These are the activations of a small neural network, seen along a few directions. Each row is one input.
Each table varies a few parts of the input and shows all the possible inputs, shuffled.
Descriptions start from the smaller parts, as in this example, which fits no table here: one of 8 places around a ring, together with either a single point or one of 11 places around a ring or (one of 3 separate values, together with one of 4 places along a line).
Shared parts are said once, and a part with two or three values counts as separate values.

Other details of the inputs vary at random and push rows far along two fixed directions, the same in every table; ignore that.

A family of inputs:
row 1: [ 18  -8  -1 -23   7  28  29  -6   0  -7  12   3  25]
row 2: [-16  10  -8 -20  -8 -26 -20  25  20   5 -18 -21  -8]
row 3: [ -7 -23  30  16   5  18   1  -8 -11   0 -32   4  -8]
row 4: [ -4  -1  21  36  -5   2  -7  -8 -19  12 -12   1 -29]
row 5: [  0   4  11  30  -3   3  -9  -7 -22  -1 -23   5 -21]
row 6: [ 16  -2   3 -18  -4  18  23 -23   7  -4  19   9  14]
row 7: [ 27 -10  -5 -24   0  25  25 -11   6  -5  15   7  14]
row 8: [ 14   0 -18  10  -2  11  16  -1  -2   8  17  11  20]
row 9: [ 17   7 -10   3   7  12   8  -6  -5  15  29  12  11]
row 10: [ -4  -6  20  33 -16   0 -13   3 -23  -9 -14  11 -12]
row 11: [-15   6  -9 -23  12 -30 -23  13   5   1 -18 -26  -2]
row 12: [-18   6   1 -24  -4 -31 -29  22  15 -10  -5 -15  -9]
row 13: [ 17   1   5 -22  -6  21  28 -17   4  -9  16   3  15]
row 14: [ -4  -6  14  32 -16   3 -15  -1 -26 -14 -19   5 -10]
row 15: [ -6   2  11  32   7   4  -8  -6 -23   1 -23   6 -13]
row 16: [ -3   0  10  42   1   6  -3   2 -12   3 -27   4  -7]
row 17: [-18  -2  24  37  -2   1  -8   3 -18  -3  -8  17 -14]
row 18: [ 25  -6  -2 -26  -3  25  28  -8   1 -10  14   3  15]
row 19: [  5   5 -17  10   0  12  20  -3   3  12  22  17  12]
row 20: [ 20  -9   0 -18  -1  21  20 -21  11  -3  20  11  11]
row 21: [ -4  11 -41 -50  18 -22  -4   7  30 -17  31 -10  23]
row 22: [-18  -5  12  41  -6   7   1   1 -14  12 -20   4 -13]
row 23: [ 10  -4   4 -15   5  20  24 -21   5  -2  18   9  23]
row 24: [-23   8   1 -22   1 -34 -22  19  19  -9  -3 -12 -16]
row 25: [  4   4  22  32  -9   5 -14   0 -22  12 -16   6 -21]
row 26: [  3   2  10  40  -9   5  -3   1 -10   0 -26   3 -16]
row 27: [-14  13  -1 -23   7 -33 -21  14  17   8  -9 -20 -21]
row 28: [ 20 -13  -4 -20  10  28  26  -9   4  -3  14   7  23]
row 29: [-18   8 -10 -22   2 -29 -26  13  14 -20 -15 -17  -9]
row 30: [-24   5   1 -21   6 -29 -29  24  14  -7  -6 -14  -1]
row 31: [  9   2 -10   9  11  10  15 -15  -3  15  32   7   2]
row 32: [  8  10 -41 -49   0 -25   3  15  35   2  24 -17  18]
row 33: [  7  -3  -9   7  -5   7  13 -11   0  -5  38  15  -1]
row 34: [ 22 -17  -4 -20   2  23  23 -18  10  -2  19  11   8]
row 35: [ -2  -1  18  34   1   2 -10  -1 -25  12 -20   6 -11]
row 36: [-14   4 -12 -16   5 -28 -18  21  17   2 -23 -29   5]
row 37: [ -7   5 -11 -17  -4 -30 -18  20  18  -1 -22 -30  -4]
row 38: [ 10  -3 -11   5   0   7   8  -3  -7  -5  30  18  19]
row 39: [ 14 -11   0 -16   9  23  21 -20   9  -1  19  11  20]
row 40: [ -8   9  -4 -25   3 -33 -25  15  10   5 -14 -23 -13]
row 41: [ 11  -1   6 -19   3  24  29 -15   2  -6  15   3  24]
row 42: [  9   0 -18  10 -10  12  21  -8   3  10  25   9   1]
row 43: [-22   1  -8 -21   5 -29 -27  18   8 -14 -15 -21   4]
row 44: [-10   0  15  39 -10  10  -6   9 -16  11 -24   8  -5]
row 45: [  3  -2  13  30  -9   3 -11  -5 -29   2 -23   1 -17]
row 46: [-21  11  -9 -20  -4 -29 -14  21  23   6 -17 -18 -14]
row 47: [ -9   3  21  36   5   2  -7  -2 -19  14 -14   9 -19]
row 48: [ 0 -4 -8 10  4  9 13 -9 -2 -2 37 16  7]
Description of these inputs: one of 2 separate values, together with either one of 6 places around a ring or (one of 3 separate values, together with one of 6 places along a line).
The inputs of row 25 and row 9 match in every part but the choice among 2 separate values. If row 13 is changed in the same way as row 25 into row 9, which row does it become? -> row 41
The inputs of row 16 and row 26 match in every part but the choice among 2 separate values. If row 19 is changed in the same way as row 16 into row 26, which row does it become? -> row 46
Which other rows does row 23 become when the place on the ring of 6 takes its other values? List them by row number. -> row 1, row 3, row 28, row 39, row 41
Which other rows does row 9 become when the place on the line of 6 takes its other values? List them by row number. -> row 11, row 15, row 31, row 35, row 47
Which other rows does row 39 become when the choice among 2 separate values takes its other values? List them by row number. -> row 20

A family of inputs:
row 49: [ -9   7 -28 -27   8 -28 -15  14  24  -9   9 -12   3]
row 50: [ -7   8 -11 -41  18 -19  -2   5  24  -1   4 -19  10]
row 51: [ -7   0  -6 -44  12 -20 -10   7  23  -3   7 -13   7]
row 52: [16 -5 -2 12 -9 18 18 -3 -5  6  0  8  3]
row 53: [15 -4 -2 14 -6 20 14 -7 -3  4  1  6  7]
row 54: [ 12  -4   8   7 -12  16  12 -10  -9 -12   5  13  -1]
row 55: [ 13   0   0  10   3  17  14  -9 -10  -4   3   8  14]
row 56: [ 12  -9   5   6  -3  15   6  -7 -10  -5   6  14  10]
row 57: [ -4   3 -15 -40   7 -18   3  11  30   9   2 -20   1]
row 58: [  9  -4  13   7  -7  16  13 -15  -7  -6  10  14  -5]
row 59: [-3  3  0 23 -6  9  9  1 -6  6 21 17  5]
row 60: [ 10  -8   1   9   3  18  10  -5 -14  -5   6   9  11]
row 61: [  7  -8   6   8   7  18  12 -10 -11   2  11  11   7]
row 62: [ 10  -2  -4   9  -3  19  15 -11  -9   1   1   9  11]
row 63: [-39   1  30  38 -14 -22 -35  26 -14  -2 -53 -10 -24]
row 64: [ 12  -4   2  13  -1  20  16 -12  -1  10   6   8   2]
row 65: [ 12   0 -11  23  -7   3   4  -9 -14   1  15   9   1]
row 66: [-10   2  -5 -44   6 -17  -9   4  23  -8   9 -17   2]
row 67: [-33   1  30  36  -4 -26 -36  12 -17   5 -51 -16 -38]
row 68: [-30  -7  42  20 -12 -12 -34  13 -17 -14 -61 -16 -29]
row 69: [ -1  17 -22 -34  10 -27 -13  13  19  11  14 -16  -3]
row 70: [ 21   8 -10  17  -6   8   2  -4 -15   9  14  12   1]
row 71: [-14   8 -24 -28  14 -27 -13  11  25  -3  14 -11  -2]
row 72: [  7  -3   0   8   1  19  17 -15  -7   7   6  11   6]
The inputs of row 56 and row 51 match in every part but one. If row 52 is changed in the same way as row 56 into row 51, which row does it become? -> row 57
Describe the family of inputs behind these rows. -> one of 2 separate values, together with either one of 4 places along a line or one of 8 places along a line
A walk changes only the place on the line of 4. It starts at row 63 and steps to row 49. List the rest of the walk in order. -> row 65, row 70
Which other rows does row 71 become when the place on the line of 4 takes its other values? List them by row number. -> row 59, row 67, row 69

A family of inputs:
row 73: [ 13  -8  11  28  -9  28  18  -8 -19   9  -5  15   5]
row 74: [-11  -5  18  10   1  -6 -16   9  -9   4 -44 -14 -13]
row 75: [ 20   2 -21 -24   6  11  17 -10   5  -8  29   8  23]
row 76: [ 17   0 -16 -22   5  13  25  -8  12  12  31   6  17]
row 77: [ -2  -1   3  42  -1  16   6 -11 -21   8  13  19  -2]
row 78: [-21   5  15  22  -1 -16 -29  12  -5   7 -27  -4 -24]
row 79: [ 13  -4  -9 -25   2  11  18  -8  11  -3  38  10  19]
row 80: [ 18   8 -27 -11   2   0  12  -4  11   6  44  14   8]
row 81: [ -8  -2  -8 -42   8 -22 -16  13  18 -13  -5 -21   7]
row 82: [ 10 -14  13  29 -11  26  11 -12 -19 -10   0  19   2]
row 83: [ 18   8 -26 -13  -3  -1  13 -13   7   6  45   6  11]
row 84: [ -5   6 -11 -39  11 -21 -11  12  21  -5 -10 -26   6]
row 85: [-13   5 -12 -39   5 -21  -9  11  24 -13  -9 -20   3]
row 86: [-15   4  11  23  -8 -20 -26  18  -8   1 -32  -4 -21]
row 87: [ 11   2   5  38  -9  17   7  -9 -23   7  13  18 -14]
row 88: [ 10   1  -1  42  -8  16   0  -4 -20   6   5  23  -1]
row 89: [-18  -1  28   7   3  -8 -17   2 -11  -6 -36  -7 -18]
row 90: [  7 -14  19  28  -8  26  12 -17 -17  -6   4  21  -4]
row 91: [  6  -1   0  45  -5  12   7  -4 -22   3   7  21   1]
row 92: [ 17  -5 -12 -26   8  10  14 -12   7  -6  37   9  17]
row 93: [ 21   1 -23 -18   2  13  23  -9  14  -3  27   3  20]
row 94: [  9 -11  18  27 -12  27  10  -8 -21  -6   2  19   6]
row 95: [-14  -5  24   8   4  -6 -15   4  -7   8 -39 -13 -19]
row 96: [ -9   8  -8 -38   5 -20  -8  16  24  -2  -9 -25   8]
row 97: [-15   5  -7 -41   8 -22  -8   6  26  -9  -5 -19  -2]
row 98: [ 11   7 -27  -7  10  -2  14  -4  10   6  45  11  13]
row 99: [-15  -7  16  12  -5  -6 -13   9  -3   2 -44 -14 -16]
row 100: [-13   8  -8 -41   4 -21  -9  15  21  -9  -7 -20   8]
row 101: [-16   8  -2 -43   8 -22  -8  11  23  -5  -3 -18   2]
row 102: [ 21   2 -15 -22  10  11  20 -14  10   3  31   4  17]
row 103: [-18   0  29   9  -2  -6 -13   7  -3   4 -36 -12 -16]
row 104: [-17  -3  24  11  -1  -7 -13   3   0  -1 -38 -13 -20]
row 105: [ 12 -10  11  29  -5  27  18 -17 -14   9  -2  16  -5]
row 106: [ 14   0   2  39 -17  13   5 -12 -26   3   8  16  -2]
row 107: [-28   2   8  27  -1 -18 -24  15 -11   2 -30 -10 -12]
row 108: [ -8  13 -23 -28   1 -31 -17  21  18  -1   3 -22  -5]
Describe the family of inputs behind these rows. -> one of 2 separate values, together with either one of 6 places along a line or (one of 3 separate values, together with one of 4 places along a line)
The inputs of row 96 and row 103 match in every part but the choice among 2 separate values. If row 86 is changed in the same way as row 96 into row 103, which row does it become? -> row 80
Which other rows does row 92 become when the choice among 2 separate values takes its other values? List them by row number. -> row 81
Which other rows does row 86 become when the place on the line of 6 takes its other values? List them by row number. -> row 88, row 91, row 106, row 107, row 108
Which other rows does row 76 become when the choice among 3 separate values takes its other values? List them by row number. -> row 95, row 105
